A small network was shown many inputs. Here are its activations along a few directions, one row for each input.
In each table, some parts of the input vary, and every possible input appears once, in random order.
A made-up example of a description, with smaller parts first: values(3) and (point or line(9) or (ring(5) and line(6))).
Shared parts are said once, and a part with two or three values counts as separate values.
In the rows, 128 means zero.

Other details of the inputs vary at random and push rows far along three fixed directions, the same in every table; ignore that.

A family of inputs:
r1: [103  82 156 179 166 154 142 121 148  83  71 170 150 126  80]
r2: [122 138 118 149 156 105  69 119 139 136 128 131 120 109  96]
r3: [126  92 129 130 135 137 110 106 122  99  93 137 125 117 112]
r4: [124 126 190 156 180 140 119 118 154 106  94 191 135 139 108]
r5: [169 121 157 142 155  85 113 118 151 146 138 170 102 140  79]
r6: [134 118 180 150 187 148 115 138 141 125  87 188 138 120  95]
r7: [113  96 124 159 171 135 113 124 131 103 117 134 122 122 113]
r8: [157 134 164 138 163  82  96 138 136 164 133 156 122 131  79]
r9: [167 131 105  92 142  77  87  85 125 150 124 120 101  88 172]
r10: [113 107 100 122 112 150 194 149 118 118 117 110 176 106 161]
r11: [147 171 105 121  65 102 123 104  92 155 158  86  82 154 157]
r12: [103 147 144 142  70 127 132 147 134 131 155  95 154 183  78]
r13: [165 141  93  95 125  74  84  99 139 144 122 121  92  70 169]
r14: [158 125 128 124 148  93 108 114 137 148 118 161 120 110 109]
r15: [ 84 114 131 142 124 194 199 167 134  90  68 157 183 130 140]
r16: [ 86  86  94 134 122 170 158 150 103 100 127  96 149 124 149]
r17: [144  96 118 131 173 133  95  84 124 122 102 136 119  89 111]
r18: [106 105 101 116 133 193 204 137 135  87  93 113 150 100 193]
r19: [124 149 128 129  74 113 111 141 137 135 157  97 129 168  74]
r20: [132  98 128 152 161 141 128 102 139 105 111 127 129 113 105]
r21: [127 171 146 132  87 154 156 171 148 156 160 121 154 174  88]
r22: [112 155 155 133  81 109 151 167 132 144 172 119 158 172  99]
r23: [116 117 154 132 108 120 177 150 127 122 157 122 146 170 126]
r24: [103  92 179 178 181 133 148 138 141  88  89 197 166 124 112]
r25: [140 151 105  96 102  96 122 136 113 160 193  97 116 144 148]
r26: [ 84 139 171 169 166 166 125 148 150  95  70 197 178 110 123]
r27: [140 133 155 146 163  99  74 121 132 145 128 135 119 136  55]
r28: [105 132  99 159  91 165 186 133  91 107  94 116 145 113 165]
r29: [159 128 140 108 144 131  99 107 137 130 107 164 105 124 131]
r30: [114 133 195 165 130 163 183 189 148 125 138 149 155 204  69]
r31: [135 123 149 124  88 126 120 124 116 139 168 102 125 188  81]
r32: [165 131 137 119 161 142 105 105 140 148 122 159 115 114 118]
r33: [166 134 108  78 144 123  89  75 125 141 121 125  86  94 188]
r34: [ 97 111 183 171 182 169 143 139 149  85  81 199 157 135 121]
r35: [ 69 123 103 129  97 153 153 136 119  93 115  83 163 110 156]
r36: [154 127 148 122  95  96 153 143 140 144 171 122 115 180 103]
r37: [ 84  94 114 120 107 166 160 128 100  92 124  94 153 129 154]
r38: [146 165 114 141 130  98  78  87  96 140 137 135  78 110 155]
r39: [ 57 108 130 167 124 170 174 168 128  83  78 111 190 110 114]
r40: [107  81  97 127 130 160 216 137 127  92 101 110 163  88 188]
r41: [139 139 188 157 155 131 104 137 156 122  82 205 146 154  68]
r42: [121 159 108 111  82 106 136 156 122 148 189  94 135 144 146]
r43: [131 100 134 150 171 113 134 138 137 119 120 156 128 113 134]
r44: [153 143 106 122 128  94  65  95 143 147 134 113  96 103 101]
r45: [ 98 118  94 124  96 141 189 156 129 112 108 114 163  96 161]
r46: [ 91  99  62 104 113 156 156 113 107  91 144  58 119 105 209]
r47: [149 101 100  94 157 107 125 113 110 140 121 110 104  63 181]
r48: [127 132 139 131 153 105  75  94 126 126 124 135 125 123  99]
r49: [125 142  94  95 151 141 107 106 123 123 116 126 115  81 204]
r50: [130 153 131 137 102 100 126 172 137 164 180 120 134 160  99]
r51: [145 177 110  92  99 122 118 153 136 170 174  81 103 133 143]
r52: [170 116 165 130 143  88  99 119 133 145 126 178 115 141  80]
r53: [109 122 120 132 177 159 122 137 133 113  75 162 141  85 165]
r54: [120 138 120 140 114 120 111 155 119 147 176 102 130 175  77]
r55: [173 125 133 116 166  74 100 112 138 159 152 124  80 107 128]
r56: [127 143 153 140 115 150 158 180 139 141 177 125 128 201 103]
r57: [106 122 172 159 183 163 139 154 143 105  57 183 170 109 109]
r58: [121  92  63  82 101 144 191 128 102 116 124  90 128  78 208]
r59: [ 86 113  54  97 107 152 144 119  96  99 138  58 135  94 205]
r60: [107 106 106 112  96 137 187 151 116 104 104 116 164 115 169]
r61: [132  97  89 103 158 128 103  99 105 121 116  86  99  72 160]
r62: [140 125 142 128 114 110 138 162 118 167 187 129 125 173  97]
r63: [149 117 156 120 157  96 100 104 121 141 133 163 121 118 120]
r64: [127 113  91 103 135 120  98  80 118 112 100  92 119  86 171]
r65: [ 92 102  97 121  92 156 159 139 114  88 100  91 155 124 145]
r66: [134 121 139 123 166  97 100 103 126 126 101 161 134  88 144]
r67: [154 145 125 100 154 122  79  98 127 154 158 145  88 119 151]
r68: [137 166 128 157  73 116 141 131 105 157 151 127  97 175  91]
r69: [ 75 110 141 163 125 155 195 184 131  94  84 137 199 105 133]
r70: [171 111 138 124 158 105 110 105 130 154 132 159 121 107 108]
r71: [137 161 120  90  79 137 141 137 127 153 163  94 124 171 151]
r72: [ 89 134 119 104 113 171 174 147 118 102 108 114 158 124 186]
r73: [139 158 147 180 141 103  85 117 110 148 125 167  95 140  97]
r74: [139 142 124 131 102 115 147 147 140 149 151 121 151 128 109]
r75: [159 160  90  94 137 118  88 100 147 150 116 124  87  72 169]
r76: [150 146 108  97  91 142 162 141 138 144 175  97 100 169 140]
r77: [123 143 129 153 144 115  99  84  97 114  80 153 104  85 164]
r78: [119 122 151 117 155 155 126 113 126 112 100 162 135 114 153]
r79: [149 120  88  85 142 148 126  98 125 127 105 127  94  75 188]
r80: [136 158 145 125  97 157 162 166 137 157 162 124 152 185  90]
r81: [114 132 200 160 107 161 181 164 149 115 130 158 161 220  82]
r82: [125 114 126 142 163 114 123 143 127 129 111 156 147 105 133]
r83: [129 140  85 129 133 119 119  97  92 122  84 102  85  57 200]
r84: [139 146 144 121 116 142 130 165 127 163 182 131 117 183 104]
r85: [159 132 105 115 140  97  70  90 131 147 135 117  92 114 100]
r86: [154 133 147 149 154 110  76 104 138 146 131 144 126 137  52]
r87: [125 178 152 118  92 128 121 154 141 155 170 121 129 171 111]
r88: [142 114 141 144 176 106  91 108 136 125 128 122  98 121  88]
r89: [145 127 122 104  84 103 164 131 128 144 179  89 118 170 148]
r90: [130 111 129 129 101 127 134 125 133 111 144  99 117 166 103]
r91: [159 126 133 113 156  89  83 104 120 156 159 150  97 113 133]
r92: [118 101  86 107 150 134  96  89 103 111 132 104 107  87 174]
r93: [124  93 122 136 145 143 120 107 124 109 100 139 126 112 103]
r94: [133 153 115 104  67 101 145 144 128 151 170  89 137 150 142]
r95: [141 138 124 143 146 111  80  98 145 138 120 128 127 100  85]
r96: [130 173 120  96  70 135 135 142 137 153 162  91 125 160 150]
r97: [121 165 127 129 114 141 123 169 141 148 153 128 133 148 124]
r98: [144 125 123  94  78 111 157 133 111 154 178  96 125 163 142]
r99: [103 155  97 119  81 123 117 139 119 134 186  72 130 152 123]
r100: [132 162 133 116  88 138 129 151 146 137 135 128 131 151 123]
r101: [100 113 145 140 107 141 153 134 125 106 153  99 141 177 106]
r102: [147 146 125 149 115 102  95  92 109 127  87 154  86 110 136]
r103: [100  85 174 175 161 149 133 112 144  78  68 163 157 136  94]
r104: [161 132 145 120 151 122 107 108 154 121 111 158  97 132 130]
Each input here is: ring(8) and (point or (values(3) and line(4))).
The inputs of r20 and r90 match in every part but the ring(8) part. If r95 is changed in the same way as r20 into r90, which row does it become?
Answer: r19
The inputs of r28 and r102 match in every part but the ring(8) part. If r70 is changed in the same way as r28 into r102, which row does it become?
Answer: r52
Change only the values(3) part in r103. List by row number the other rows that result.
Answer: r81, r89
A walk changes only the line(4) part. It starts at r36 and steps to r52. List the rest of the walk in order.
Answer: r60, r13
Which other rows agree with r14 in the ring(8) part? List them by row number.
Answer: r1, r5, r15, r44, r45, r58, r68, r75, r76, r79, r85, r93
Change only the values(3) part in r7. List by row number the other rows that result.
Answer: r43, r56
Change only the line(4) part in r41. List by row number the other rows that result.
Answer: r29, r100, r104
Change only the ring(8) part in r64. List by row number the other rows that result.
Answer: r27, r48, r54, r59, r65, r85, r86

A family of inputs:
r105: [156 183 110 100  81 106 109 151 123 192 209  83  98 173  92]
r106: [123 134 189 157 150 145 134 147 132 129 128 174 155 164  88]
r107: [122 121 116 121 170 128  97 102 146 103  70 134 128  56 171]
r108: [122 123 173 146 118 141 170 180 136 146 165 141 158 191  52]
r109: [127 139 146 128 104 137 156 162 144 140 160 103 154 185  95]
r110: [156 143  53  61 103  89  96  95 106 156 154  69  87  66 209]
r111: [ 76  93  96 120 121 176 168 122 114  57  48 128 163  75 202]
r112: [103 106  79  98  98 165 180 123 123  94 117  75 148  92 201]
r113: [130 135 161 136  88 136 148 146 130 134 162 132 143 204  73]
r114: [121 171 157 143  98 148 144 167 122 151 164 129 132 187  94]
r115: [147 117 161 145 142 105 139 138 141 137 133 169 127 152  85]
r116: [111 145 115 140 107 144 162 150 124 123 121 127 137 131 158]
r117: [120 107  78  95 106 147 195 141 115 113 141  82 120 101 224]
r118: [179 167 155 117 185  77  22  75 143 160 127 174  70  90 122]
r119: [101  91 102 139 135 127 143  98 105  95  98  97 138  95 158]
r120: [145 128 164 154 170 107 111 118 146 125 108 187 130 118 122]
r121: [147 152 115 104 122  87  60 113 131 157 190  97  89 140 115]
r122: [146 106 157 144 143 116 133 144 133 145 130 162 138 141  85]
r123: [155 133  46  53  80 105 136 112  99 165 185  42  97  88 217]
r124: [130 118 159 138 171 135 111 101 133 118  84 169 131 115 130]
r125: [ 76 111 123 143 104 154 197 160 122  86  78 139 181 113 165]
r126: [134 136 127 144 149 133  94  98 144 123  92 151 117  92 115]
r127: [119  99 149 139 120 161 168 145 128 101 118 144 146 157 106]
r128: [148 138 184 170 197  88  62 103 159 123  74 227 121 101  98]
r129: [ 96 131 112 112 112 142 152 154 124 123 121 105 157 122 148]
r130: [154 155  57  72 107 125  96  86 106 153 145  77  68  90 211]
r131: [174 158 135  91  97 113 126 145 121 181 228  93  82 191 114]
r132: [ 97  74 153 175 150 140 157 126 114  90  95 137 154 128  94]
r133: [182 140 131 105 199  72  36  72 145 166 123 157  84  73 116]
r134: [132 110 136 127 136 142 153 150 146 123 129 122 137 145 115]
r135: [109 142 137 167  85 123 137 144 108 132 159 101 132 189  61]
r136: [141 123 160 149 188 106  59  81 159 114  65 190 122  84  99]
r137: [ 75 119 115 149 121 185 186 165 135  89  76 120 178 119 146]
r138: [155 176 132  92  68 105 103 132 121 178 206  90  91 198 115]
r139: [136 152 134 150 120 113 130 135 130 137 122 153 131 136 105]
r140: [132  93  89  99 133 148 151 110 133 105 108  97 118  84 181]
r141: [ 94 111  58 120 142 157 119 118 114  97 100  98 130  68 198]
r142: [116 117 148 144 151 123 104 131 135 127 143 140 142 148  91]
r143: [138 110 133 133 160 119  98 124 132 130 157 136 115 130  98]
r144: [115 122  93 129 126 142 142 131 114 119  90 127 143  78 162]
r145: [ 86 129 147 166  86 181 183 166 124  98 106 145 172 176  90]
r146: [ 95  98 169 151 112 182 202 174 122 103 117 148 169 185 107]
r147: [171 164 124  99  75  80 128 138 125 183 216  95 101 184 109]
r148: [144 112 151 166 201  78  34  59 128 114  70 168 101  76  96]
The inputs of r110 and r122 match in every part but one. If r107 is changed in the same way as r110 into r122, which row does it become?
Answer: r134
The inputs of r143 and r121 match in every part but one. If r115 is changed in the same way as r143 into r121, which row does it become?
Answer: r125
What is each input in this table made of?
Answer: line(4) and (values(2) or ring(9))
A walk changes only the ring(9) part. It starts at r105 and steps to r137. List the rest of the walk in order.
Answer: r126, r145, r130, r114, r116, r139, r144
Which other rows agree with r106 in the line(4) part? List them by row number.
Answer: r109, r112, r113, r119, r120, r123, r124, r133, r142, r147
Change only the values(2) part in r141. List by row number the other rows that result.
Answer: r135
